A small network was shown many inputs. Here are its activations along a few directions, one row for each input.
In each table, some parts of the input vary, and every possible input appears once, in random order.
A made-up example of a description, with smaller parts first: one of 6 places along a line, together with either a single point or one of 9 places around a ring or (one of 2 separate values, together with one of 8 places around a ring).
Shared parts are said once, and a part with two or three values counts as separate values.
(in the rows, 128 means zero)

Other details of the inputs shift rows strongly along two fixed directions, in all tables alike. That doesn't count.

A family of inputs:
r1: [ 93 131 131  95 166 137  89  96 169 162 150 153 158]
r2: [ 74 151 112 122 131 149  99 100 125 127 141 167 125]
r3: [174 144 126 134  79 136 149 146 107  91 142 124  91]
r4: [177 129 135 131  92  94 119 135  89  98 118  95 115]
r5: [ 71 124 132  95 149 116  99  94 141 157 132 143 157]
r6: [ 74 131 112 111 165 151 112 108 153 163 154 183 132]
r7: [ 82 125 132 106 135 102  91 104 112 194 164 159 192]
r8: [160 135 128 108  63  78 128 137  84  93 121  95 121]
r9: [168  70 130 165 184 174 220 178 188 155  82  80 113]
r10: [192  98 138 162 182 185 176 156 208 135  82  55 133]
r11: [ 68 119 110 138 179 141  99 117 114 160 134 163 132]
r12: [169  73 117 166 189 168 211 188 172 151  81  72 119]
r13: [183 164 142 104  43  99 111 124  92  75 150 112 106]
r14: [ 83 141 136 126 168 120  81  94 134 131 133 142 148]
r15: [ 67 140 118 127 162 150 109 105 146 127 125 174 134]
r16: [151 148 132 154  72 101 131 140  79  67 132 131  84]
r17: [159 138 143 128 115 124 132 127 145  91 104 106 128]
r18: [160 143 129 131  28  80 148 155  47 126 159 150 116]
Each input here is: one of 2 separate values, together with either a single point or one of 8 places around a ring.
- The inputs of r11 and r4 match in every part but the choice among 2 separate values. If r2 is changed in the same way as r11 into r4, which row does it become? => r10

A family of inputs:
r19: [ 81 142 116 113 138 142 109 108 134 141 140 165 150]
r20: [155  67 133 148 237 198 193 158 238 183  77  74 146]
r21: [ 90 140 125 102 148 128  90 101 129 147 144 135 159]
r22: [167  85 133 168 166 157 187 168 168 160 105  81 133]
r23: [170  94 142 174 173 155 186 161 170 149  91  82 135]
r24: [ 83 132 129 117 136 129 107 109 128 158 154 156 155]
r25: [176 135 131 129  91 117 149 151 121 108 134 122 103]
r26: [ 81 140 114 125 148 135 104 119 117 154 146 164 137]
r27: [184  89 150 163 177 154 191 160 191 148  93  81 133]
r28: [ 88 129 115 121 145 133 100 110 111 166 150 157 139]
r29: [ 72 138 109 122 142 135 111 111 124 144 133 163 142]
r30: [100 161 127  80  80  79  73  93  87 110 158 148 131]
r31: [168  66 130 159 236 194 185 161 219 197 104  86 142]
r32: [ 88 134 123 124 150 118  86 106 120 149 131 148 158]
r33: [ 80 127 119 105 157 114  95 108 116 147 138 137 146]
r34: [ 92 143 121 118 148 144 105 117 130 152 151 164 146]
r35: [ 69 148 119 133 175 159  87  92 150 117 125 154 120]
r36: [223 127 132 141  29  89 167 169  61  76 131  95  74]
r37: [233 159 144 139  23 105 154 148 108   9 112  85  48]
r38: [ 73 134 117 109 140 133 103 105 125 149 127 148 141]
r39: [123 143 134 108 105  94  90 108 113 119 139 144 141]
r40: [104 148 119 104  96 111 113 111 116 115 142 162 124]
r41: [ 79 159 125 120 154 157  82  88 149 104 137 159 125]
r42: [129 109 130 138 123 117 147 143 118 138 132 124 127]
r43: [ 86 149 120  92  78  92  96 106  75 107 139 159 118]
r44: [187  89 136 152 172 182 194 166 194 145  84  66 133]
r45: [130 126 127 148 162 155 133 128 152  91 106 119  95]
r46: [208 134 148 148  33  78 171 161  71  65 115  96  88]
r47: [211 134 128 142  24  90 179 172  73  53 112  99  76]
r48: [190  95 141 162 176 161 167 160 181 144  94  74 150]
r49: [ 96 134 122 113 142 140  99 106 121 162 157 159 147]
r50: [107 137 132 108  94  99 109 112 110 133 156 153 132]
r51: [220 138 133 145  28  89 172 179  66  62 125 100  71]
r52: [ 85 141 138 122 143 127 105 102 129 148 141 158 157]
r53: [ 84 134 118 111 153 122  93 106 122 151 136 130 150]
r54: [ 98 151 126 106  85  76  75 104  69 108 146 162 134]
- The inputs of r29 and r47 match in every part but one. If r32 is changed in the same way as r29 into r47, which row does it become? => r54
- What is each input in this table made of? => one of 4 places along a line, together with either a single point or one of 8 places around a ring
- Which other rows does r45 become when the place on the line of 4 takes its other values? List them by row number. => r35, r37, r41
- List by row number the other rows that have the place on the line of 4 in common with r20. => r25, r27, r30, r31, r37, r39, r40, r50
- Which other rows does r38 become when the place on the line of 4 takes its other values? List them by row number. => r20, r43, r44

A family of inputs:
r55: [ 51 175 122  76  86  95  55  67  70 100 154 186 114]
r56: [ 51 136 106 129 172 147  74  95 119 146 134 170 142]
r57: [138 137 120 111  56  79 106 133  43 146 174 164 123]
r58: [149  87 120 136 165 143 172 171 131 193 141 113 148]
r59: [ 87 148 128 114  50  65 115 121  43 128 161 160 137]
r60: [106 178 120 105  49 110 110 116  72  95 156 170 114]
r61: [199 105 146 163 179 184 182 162 204 149  92  69 147]
r62: [ 96  96 115 100 172 129 125 131 132 213 145 145 165]
r63: [ 55 116 123  96 201 130  72  99 136 232 173 169 202]
r64: [ 95 145 129 127  51  65 103 114  43 133 156 168 134]
r65: [179  98 131 149 160 141 182 162 171 120  88  90 109]
r66: [181 126 125 131  88 133 164 148 143 101 119  98  96]
r67: [ 25 137 105 113 197 168  94  92 163 178 161 186 155]
r68: [128  94 117 173 224 177 149 150 182 161  97 110 129]
r69: [193 120 143 135  82 123 168 154 133  83 111  88  76]
r70: [201 119 157 150  61  79 164 158  94 118 120  74 138]
r71: [135 100 148 150 219 178 141 130 211 161 114  98 144]
r72: [117 191 137  93  28  48  59  90  50  62 167 171 116]
r73: [144  87 123 151 226 171 157 149 205 156  87  77 144]
r74: [ 37 132 111  97 195 158  79  76 179 178 152 170 168]
r75: [126 146 115 128  88 119 120 134  83  85 130 125 106]
r76: [ 92 181 113  81  20  67  60  92  33  62 148 162 100]
r77: [188  98 136 148 161 139 177 157 177 115  93  80 122]
r78: [196 141 129 124  42  97 133 143  85  53 111  78  95]
r79: [186  91 138 151 153 156 195 170 180 124  81  90 119]
r80: [201 103 152 160 157 153 175 162 183 121  94  82 140]
r81: [166 107 134 168 170 170 164 144 154 121  99  99 103]
r82: [ 55 192 136  81  84  87  28  53  66  97 171 188 135]
r83: [228 128 139 138  69 134 184 163 139  87 100  70 107]
r84: [ 20 131 120 114 205 162  91  91 160 171 156 184 144]
r85: [166 151 137 126  82 118 120 123 129  99 145 114 120]
r86: [184 120 137 160  99 131 167 158 125  97 108 124 104]
r87: [ 27 110 126 106 186 115  94  89 138 210 140 160 199]
r88: [164 152 136 131  91  97 107 131 104  86 127 105 117]
r89: [194 145 142 147  35 103 145 145  85  60 135 116  63]
r90: [133  92 124 171 223 172 162 148 189 160 101 124 132]
r91: [202  89 139 173 194 177 171 167 191 129  78  43 138]
r92: [ 77 129 110 133 181 145 114 127 138 143 130 144 133]
r93: [141 145 131 128  72 110 144 143  96  84 133 147 109]
r94: [ 96 115 118  87 134 105  99 114 107 191 163 151 170]
r95: [ 27 138 111  96 193 165  89  86 166 188 134 184 168]
r96: [219 137 145 128  31  92 165 155 103  53 109  95  98]
r97: [ 20 108 121 107 186 116 101  96 134 214 134 168 186]
r98: [ 77 169 128  84  88  98  64  71  83  93 151 163 122]
r99: [ 82 124 112 118 179 137 106 117 149 147 115 136 132]
r100: [143  85 140 145 213 181 163 138 216 156 102  87 133]
r101: [192 149 138 138  49 111 159 150  76  50 123 100  71]
r102: [181  99 130 167 167 154 197 177 166 117  99  91 109]
r103: [ 41 154 112 116 155 152  79  86 127 166 152 202 152]
r104: [208 147 128 150  30 112 157 152  94  67 136 111  72]
- The inputs of r77 and r72 match in every part but one. If r87 is changed in the same way as r77 into r72, which row does it become? => r70
- The inputs of r55 and r81 match in every part but one. If r76 is changed in the same way as r55 into r81, which row does it become? => r56
- What is each input in this table made of? => one of 5 places along a line, together with either one of 2 separate values or one of 8 places around a ring
- A walk changes only the place on the line of 5. It starts at r85 and steps to r74. List the rest of the walk in order. => r66, r67, r104
- Which other rows does r57 become when the choice among 2 separate values takes its other values? List them by row number. => r64
